A small network was trained on invented records. Each row is its activation on one of them, seen along a few directions.
Each row is followed by the record's values for the fields C, L, F, G, M, T, J.
A field that a record lacks is left out.
The largest differences between rows may come from other fields.
In the rows, 500 means zero.
Strong random noise was added to every row along 2 fixed directions; ignore it. To show where, here is one row again and again, with new noise each time:
[442 562 728 527 349 538 161 214 685 318 637 477 471 384 358 393 660 533
 686 524 614 589 686 548]
[540 482 565 571 320 531 425 399 618 457 538 452 371 511 493 416 604 497
 560 665 652 411 692 553]
[454 553 708 535 347 538 192 236 679 333 625 475 459 398 374 395 655 529
 671 539 616 570 687 548]
[670 451 413 799 416 554 629 570 716 479 341 589 295 479 676 447 648 438
 499 618 446 447 665 465]

[295 606 705 520 448 478 120 285 709 346 843 398 590 389 298 384 748 582
 495 477 626 594 623 509]
C=c3 L=l1 F=f4 G=g2 M=m1 J=j2
[640 523 648 659 525 549 452 343 675 299 411 594 423 321 452 499 550 437
 626 460 507 516 584 516]
C=c3 L=l2 F=f1 G=g2 M=m2 T=t1 J=j2
[655 440 517 495 513 492 559 435 444 598 381 577 417 585 469 603 339 447
 541 412 447 495 384 537]
C=c3 L=l2 F=f1 G=g2 M=m1 T=t2 J=j1
[370 419 548 231 412 554 573 482 290 632 656 308 569 759 457 609 355 568
 470 682 804 301 425 548]
C=c1 L=l2 F=f1 G=g2 M=m1 T=t2 J=j2
[581 418 505 427 517 470 515 504 435 561 396 520 402 602 375 520 336 369
 572 510 525 400 488 560]
C=c3 L=l1 F=f2 J=j1
[524 455 504 339 518 537 622 488 295 556 462 433 550 669 467 526 292 525
 478 482 525 521 261 548]
C=c6 L=l2 F=f1 G=g2 M=m1 T=t2 J=j2
[602 486 356 646 639 606 667 645 576 490 319 571 411 472 756 569 493 444
 445 432 227 567 470 381]
C=c1 L=l2 F=f3 G=g2 J=j1
[600 499 466 574 578 543 630 407 451 511 282 619 527 412 497 624 439 371
 584 476 388 453 478 570]
C=c5 L=l2 F=f1 G=g1 M=m1 T=t1 J=j1
[606 469 246 524 628 535 850 757 415 659 366 574 420 647 687 547 506 477
 385 499 378 385 367 453]
C=c5 L=l1 F=f1 G=g2 M=m1 T=t2 J=j1
[707 419 208 730 531 529 910 864 526 657 401 502 412 653 761 446 514 474
 208 602 402 390 496 360]
C=c3 L=l1 F=f4 G=g2 M=m1 J=j2
[448 530 703 423 517 433 279 285 585 320 598 619 611 335 414 423 524 570
 549 378 575 553 557 578]
C=c6 L=l1 F=f1 G=g2 M=m2 T=t2 J=j2
[642 535 405 852 488 529 573 630 826 450 205 680 185 360 609 479 655 374
 568 510 337 502 701 447]
C=c2 L=l1 F=f2 J=j1
[661 476 508 573 524 495 533 444 619 449 360 660 383 417 423 571 355 399
 494 440 489 587 598 589]
C=c3 L=l1 F=f4 G=g2 M=m2 J=j2
[305 602 742 344 421 491  84 279 526 370 876 405 739 380 264 352 595 696
 641 373 617 728 475 447]
C=c2 L=l1 F=f1 G=g2 M=m1 T=t2 J=j2
[458 570 553 449 516 527 320 440 559 458 653 421 463 457 464 447 560 547
 524 476 496 536 661 475]
C=c1 L=l1 F=f3 G=g2 J=j1
[474 433 456 459 425 535 566 515 437 512 559 460 484 634 523 535 511 503
 520 690 616 306 521 624]
C=c5 L=l2 F=f2 J=j2
[434 474 450 654 629 463 444 571 619 389 475 555 685 424 641 370 706 597
 482 377 266 659 402 410]
C=c6 L=l1 F=f2 J=j2
[452 506 537 364 554 528 544 438 380 480 545 436 598 583 444 477 379 473
 439 502 502 558 286 476]
C=c6 L=l2 F=f4 G=g2 M=m1 J=j2
[478 469 424 502 459 471 603 722 385 591 644 396 507 615 579 476 506 596
 296 675 572 381 524 513]
C=c1 L=l1 F=f4 G=g2 M=m1 J=j2
[725 438 342 692 484 548 801 576 561 541 265 696 362 429 636 655 453 322
 495 507 300 513 574 605]
C=c5 L=l2 F=f4 G=g1 M=m1 J=j2
[500 489 487 449 496 580 498 523 514 501 543 451 662 540 573 462 483 489
 420 449 459 574 364 395]
C=c4 L=l2 F=f4 G=g2 M=m1 J=j2
[373 592 542 550 294 429 321 493 659 524 619 354 345 457 505 383 722 608
 445 612 720 356 677 544]
C=c2 L=l1 F=f1 G=g2 M=m1 T=t2 J=j1
[372 604 700 545 624 391 313 306 532 294 573 584 648 268 372 526 532 484
 700 255 309 790 344 445]
C=c6 L=l1 F=f1 G=g1 M=m1 T=t2 J=j2
[705 287 405 521 552 475 779 615 416 575 298 612 305 564 531 549 289 346
 488 582 592 339 469 559]
C=c3 L=l1 F=f1 G=g2 M=m2 T=t2 J=j2
[544 506 438 573 470 554 605 636 519 596 510 431 315 553 593 516 590 547
 444 559 621 351 627 505]
C=c1 L=l1 F=f1 G=g2 M=m1 T=t2 J=j1
[625 584 541 760 502 557 461 507 710 462 449 522 391 435 558 493 714 504
 435 508 447 451 580 494]
C=c3 L=l2 F=f1 G=g2 M=m1 T=t1 J=j1
[546 495 405 476 476 548 582 565 505 537 561 449 449 547 487 433 554 481
 380 542 541 479 569 493]
C=c5 L=l1 F=f4 G=g2 M=m1 J=j2
[522 615 520 614 443 535 355 482 737 455 457 598 394 307 586 421 743 518
 473 430 332 591 682 467]
C=c2 L=l2 F=f4 G=g2 M=m1 J=j1
[311 605 514 401 436 504 345 445 515 444 764 290 718 608 497 407 559 669
 472 519 689 504 462 458]
C=c4 L=l1 F=f4 G=g2 M=m1 J=j2
[561 546 474 819 517 522 477 520 637 455 421 623 439 257 540 446 666 417
 561 465 408 643 676 496]
C=c2 L=l1 F=f4 G=g1 M=m1 J=j2
[466 501 348 617 490 437 616 687 558 575 427 463 501 531 748 381 672 609
 305 488 412 426 472 418]
C=c6 L=l1 F=f1 G=g2 M=m1 T=t2 J=j1
[674 416 397 792 662 504 624 628 611 431 365 676 460 458 619 467 584 439
 494 382 221 628 484 356]
C=c3 L=l1 F=f2 J=j2
[315 571 654 370 475 469 220 366 572 409 602 462 603 443 429 345 672 580
 547 424 469 507 567 510]
C=c6 L=l1 F=f2 J=j1
[452 590 586 537 560 549 327 394 499 468 558 510 495 400 444 476 579 593
 585 330 485 621 551 439]
C=c1 L=l1 F=f1 G=g2 M=m1 T=t2 J=j1
[505 449 348 514 645 478 736 820 354 656 489 543 590 691 683 574 487 550
 340 514 392 401 316 401]
C=c1 L=l1 F=f1 G=g2 M=m1 T=t2 J=j1
[462 385 432 272 147 458 589 553 332 747 647 248 341 631 531 431 491 544
 339 888 915  98 623 641]
C=c2 L=l2 F=f1 G=g2 M=m1 T=t2 J=j2
[416 410 637 258 366 462 465 344 305 561 651 460 542 622 320 613 310 534
 530 677 696 422 468 606]
C=c1 L=l2 F=f1 G=g2 M=m1 T=t2 J=j2
[352 536 538 398 545 504 476 579 425 485 562 455 555 517 520 502 536 581
 433 445 475 539 422 368]
C=c1 L=l1 F=f1 G=g2 M=m1 T=t2 J=j1
[399 504 632 191 439 439 515 325 300 523 589 344 539 551 341 631 298 490
 648 463 669 450 505 565]
C=c1 L=l1 F=f1 G=g1 M=m1 T=t2 J=j1
[465 481 499 436 471 542 403 416 504 449 609 533 534 432 389 498 581 551
 586 410 521 591 532 544]
C=c5 L=l1 F=f1 G=g2 M=m1 T=t2 J=j2
[359 537 652 410 449 458 305 460 439 454 721 423 577 457 383 458 530 623
 505 495 596 584 481 430]
C=c1 L=l1 F=f1 G=g2 M=m1 T=t2 J=j2
[813 357 346 585 540 453 803 592 514 577 197 632 192 554 649 579 231 333
 473 588 550 262 560 602]
C=c3 L=l1 F=f4 G=g2 M=m2 J=j1
[426 377 502 149 307 472 541 508 205 682 768 249 518 771 323 440 429 564
 373 711 914 214 528 665]
C=c5 L=l1 F=f1 G=g2 M=m1 T=t2 J=j2
[562 447 562 504 471 457 524 457 456 566 366 565 443 551 495 514 428 448
 452 476 465 511 410 539]
C=c6 L=l2 F=f1 G=g2 M=m1 T=t2 J=j1
[472 494 542 516 490 426 406 463 567 526 398 548 490 476 432 461 470 499
 505 371 442 542 440 535]
C=c6 L=l1 F=f1 G=g2 M=m1 T=t2 J=j1
[381 587 451 562 450 539 455 708 596 473 646 333 557 577 675 330 675 562
 312 594 587 439 565 383]
C=c4 L=l1 F=f3 G=g2 J=j2
[592 415 488 631 739 581 508 514 543 385 253 757 550 379 520 675 368 379
 718 284 147 741 290 474]
C=c1 L=l2 F=f2 J=j2
[483 535 534 275 455 547 522 420 348 533 503 380 548 613 326 471 450 546
 448 569 622 412 539 556]
C=c5 L=l1 F=f1 G=g2 M=m1 T=t1 J=j1

Here are new rows. What are their fields?
[434 528 603 574 484 512 358 424 623 370 629 458 533 517 415 382 640 527
 550 509 560 540 590 430]
C=c3 L=l1 F=f2 J=j2
[488 413 486 191 344 541 568 375 289 613 544 365 454 654 435 538 382 524
 505 610 726 309 502 651]
C=c5 L=l2 F=f1 G=g2 M=m1 T=t2 J=j1
[289 552 633 344 558 392 252 367 416 384 646 459 666 514 402 420 559 580
 554 488 504 593 405 488]
C=c6 L=l1 F=f2 J=j1
[303 625 591 514 485 484 254 460 516 516 628 425 594 432 513 326 721 630
 426 431 555 457 538 511]
C=c6 L=l1 F=f1 G=g2 M=m1 T=t2 J=j1
[645 472 418 587 643 457 760 742 444 552 279 623 522 520 629 643 463 412
 461 514 321 450 445 453]
C=c1 L=l1 F=f1 G=g1 M=m1 T=t1 J=j1
[496 438 356 485 606 456 752 668 350 537 425 469 566 678 629 465 417 473
 381 588 447 452 302 349]
C=c6 L=l1 F=f2 J=j2
[581 489 312 742 545 464 899 864 555 648 325 602 399 601 783 613 580 425
 314 602 404 344 516 449]
C=c1 L=l1 F=f1 G=g1 M=m1 T=t2 J=j1
[228 587 703 257 340 445 191 264 512 433 764 264 557 588 313 302 651 640
 522 611 785 336 652 642]
C=c6 L=l1 F=f2 J=j1
[442 479 562 429 231 453 396 403 547 559 608 374 346 584 327 461 511 568
 534 685 853 344 713 698]
C=c2 L=l1 F=f1 G=g2 M=m1 T=t2 J=j2
[530 579 653 650 686 538 372 405 675 349 418 708 464 196 448 550 645 410
 712 143 199 823 505 381]
C=c1 L=l1 F=f1 G=g1 M=m1 T=t2 J=j1
[507 389 604 283 425 552 470 342 316 565 614 455 474 545 338 627 321 509
 597 563 672 460 498 605]
C=c1 L=l2 F=f1 G=g2 M=m1 T=t2 J=j2
[553 438 359 593 431 505 594 648 561 588 547 472 396 432 582 444 610 526
 433 561 549 445 537 432]
C=c2 L=l1 F=f1 G=g2 M=m1 T=t2 J=j2
[444 542 435 470 304 452 447 533 520 540 626 410 441 468 555 376 660 663
 464 587 631 419 643 521]
C=c2 L=l1 F=f1 G=g2 M=m1 T=t2 J=j2
[561 442 461 469 558 507 641 612 445 490 514 573 502 504 635 551 403 482
 383 614 548 377 498 552]
C=c1 L=l2 F=f4 G=g2 M=m2 J=j2
[444 446 455 189 461 463 599 444 287 606 577 394 479 747 398 525 376 477
 531 701 696 254 508 586]
C=c5 L=l1 F=f2 J=j1
[501 437 283 470 588 474 777 727 369 620 451 347 546 702 663 470 407 506
 280 571 508 411 254 450]
C=c6 L=l1 F=f4 G=g2 M=m1 J=j2
[381 616 608 520 397 510 196 415 684 375 633 560 530 257 446 355 787 620
 591 383 462 689 646 467]
C=c2 L=l1 F=f1 G=g2 M=m1 T=t2 J=j2
[479 493 356 678 648 419 638 623 576 548 415 679 524 478 624 567 551 466
 416 473 265 514 334 341]
C=c6 L=l1 F=f1 G=g2 M=m1 T=t2 J=j1
[477 399 567 436 514 440 360 392 451 455 582 415 500 503 315 482 404 470
 597 478 576 495 440 546]
C=c3 L=l1 F=f2 J=j2
[302 482 690 206 402 466 287 397 340 521 638 321 629 566 343 468 395 548
 504 540 719 501 332 587]
C=c6 L=l2 F=f1 G=g2 M=m1 T=t2 J=j2
[544 507 364 835 665 606 582 662 601 508 419 618 473 364 626 493 647 465
 390 420 306 614 549 383]
C=c1 L=l1 F=f4 G=g2 M=m1 J=j2
[402 541 672 479 475 533 333 330 546 358 533 487 436 463 412 519 540 502
 622 522 507 530 558 471]
C=c1 L=l2 F=f2 J=j1
[482 524 756 426 505 521 223 206 505 336 616 561 594 330 287 527 533 412
 709 318 441 702 492 647]
C=c5 L=l2 F=f4 G=g1 M=m1 J=j2
[541 590 613 523 574 496 400 338 615 419 451 688 511 329 391 585 589 393
 651 231 354 729 558 521]
C=c5 L=l1 F=f1 G=g1 M=m1 T=t2 J=j1
